Each row has a name. After each piece below comes the name of the row it's from, unless a question asks for something else. Each question is about the rows just above it. Some pieces are copies with a little noise.

[ 2.12 -1.57 -1.80  0.96  1.11 -4.70  0.25 -0.83  2.59 -0.80  2.17 -0.82
  0.54 -2.59 -1.85 -1.65  1.26  3.59  3.42 -1.00 -3.59  1.17 -2.18  0.84] = fazad
[-8.37  4.04  4.20  0.11 -2.90  5.96  0.53  1.43 -2.94  2.07 -5.78  1.15
 -1.09  3.68  4.32  4.43 -2.27 -4.34 -4.26  2.35  6.64 -1.33  1.14 -2.03] = kam
[ 1.36 -1.57 -1.80  0.96  1.11 -4.70  0.25 -0.83  2.59 -0.80  2.17 -0.82
  0.34  1.45 -1.85 -1.65  1.26  3.59  3.42 -1.00 -3.59  1.17 -2.18  0.84] = gib
[-3.35  1.97 -1.41  2.30  1.01  1.33  1.52  1.32 -3.19  0.38  1.31  1.13
  0.47  3.66 -0.58  1.66 -2.07 -4.37 -4.33 -0.80  5.15 -1.32 -2.31 -3.85] = kip
kip without one entry, shuffled: [ 3.66 -2.31  5.15  2.30  1.97  1.01  1.66 -4.33 -1.41 -3.35 -3.85  0.38
  1.52  0.47 -0.80  1.33 -2.07 -1.32  1.31 -4.37 -3.19 -0.58  1.13]. Gone:
[1.32]
Which entry of kam is missing from [-2.03 -8.37  4.04 -5.78  6.64  2.35  4.32 -2.27  4.43 -2.94  4.20 -1.33
 -2.90  3.68  2.07 -4.26  0.53  1.14  1.43  0.11 -1.09  5.96 -4.34]?
[1.15]
Move every entry of [-4.26] by -1 step of 0.01.
[-4.27]
[0.11] with +1 step of 0.01 on every entry:
[0.12]
which: [-3.35  1.97 -1.40  2.28  1.00  1.33  1.52  1.33 -3.19  0.38  1.31  1.13
  0.47  3.67 -0.58  1.66 -2.07 -4.37 -4.33 -0.80  5.16 -1.33 -2.30 -3.84]
kip

[ 0.69  1.03 -0.48 -0.12  0.12  0.11  0.22 -0.89  1.41  1.62  1.19 -0.25
 -0.96  0.03 -1.70 -0.22 -0.30 -0.38  0.97  3.77 -0.67 -0.67] = dero
[ 1.27  1.43  0.22 -0.13  0.31 -1.02  0.28 -0.98 -0.74  0.41  0.19  0.40
 -0.37  0.20  1.25 -2.77  0.20  0.13 -0.21 -1.57  7.01  0.97] = zet
[-0.57 -0.57 -0.55  2.32  1.80  2.74  0.92 -0.69 -1.52  0.02 -3.31  0.16
 -1.81 -0.36  0.70 -3.20  0.12 -1.15 -0.16 -4.29 -3.09 -0.55] = siso
The value that zet holds more than once:
[0.20]
The value that dero holds more than once:
[-0.67]
Which entry of siso is missing from [-0.55  0.70  0.02 -0.57 -0.16 -0.57  0.16  2.74 -1.81 -3.31  2.32 -1.15
  1.80  0.92 -0.55 -4.29 -1.52 -0.69 -0.36 -3.20 -3.09]?
[0.12]
which: [ 1.27  1.43  0.23 -0.13  0.30 -1.03  0.27 -0.98 -0.74  0.42  0.19  0.39
 -0.38  0.20  1.25 -2.77  0.19  0.13 -0.21 -1.58  7.02  0.97]
zet

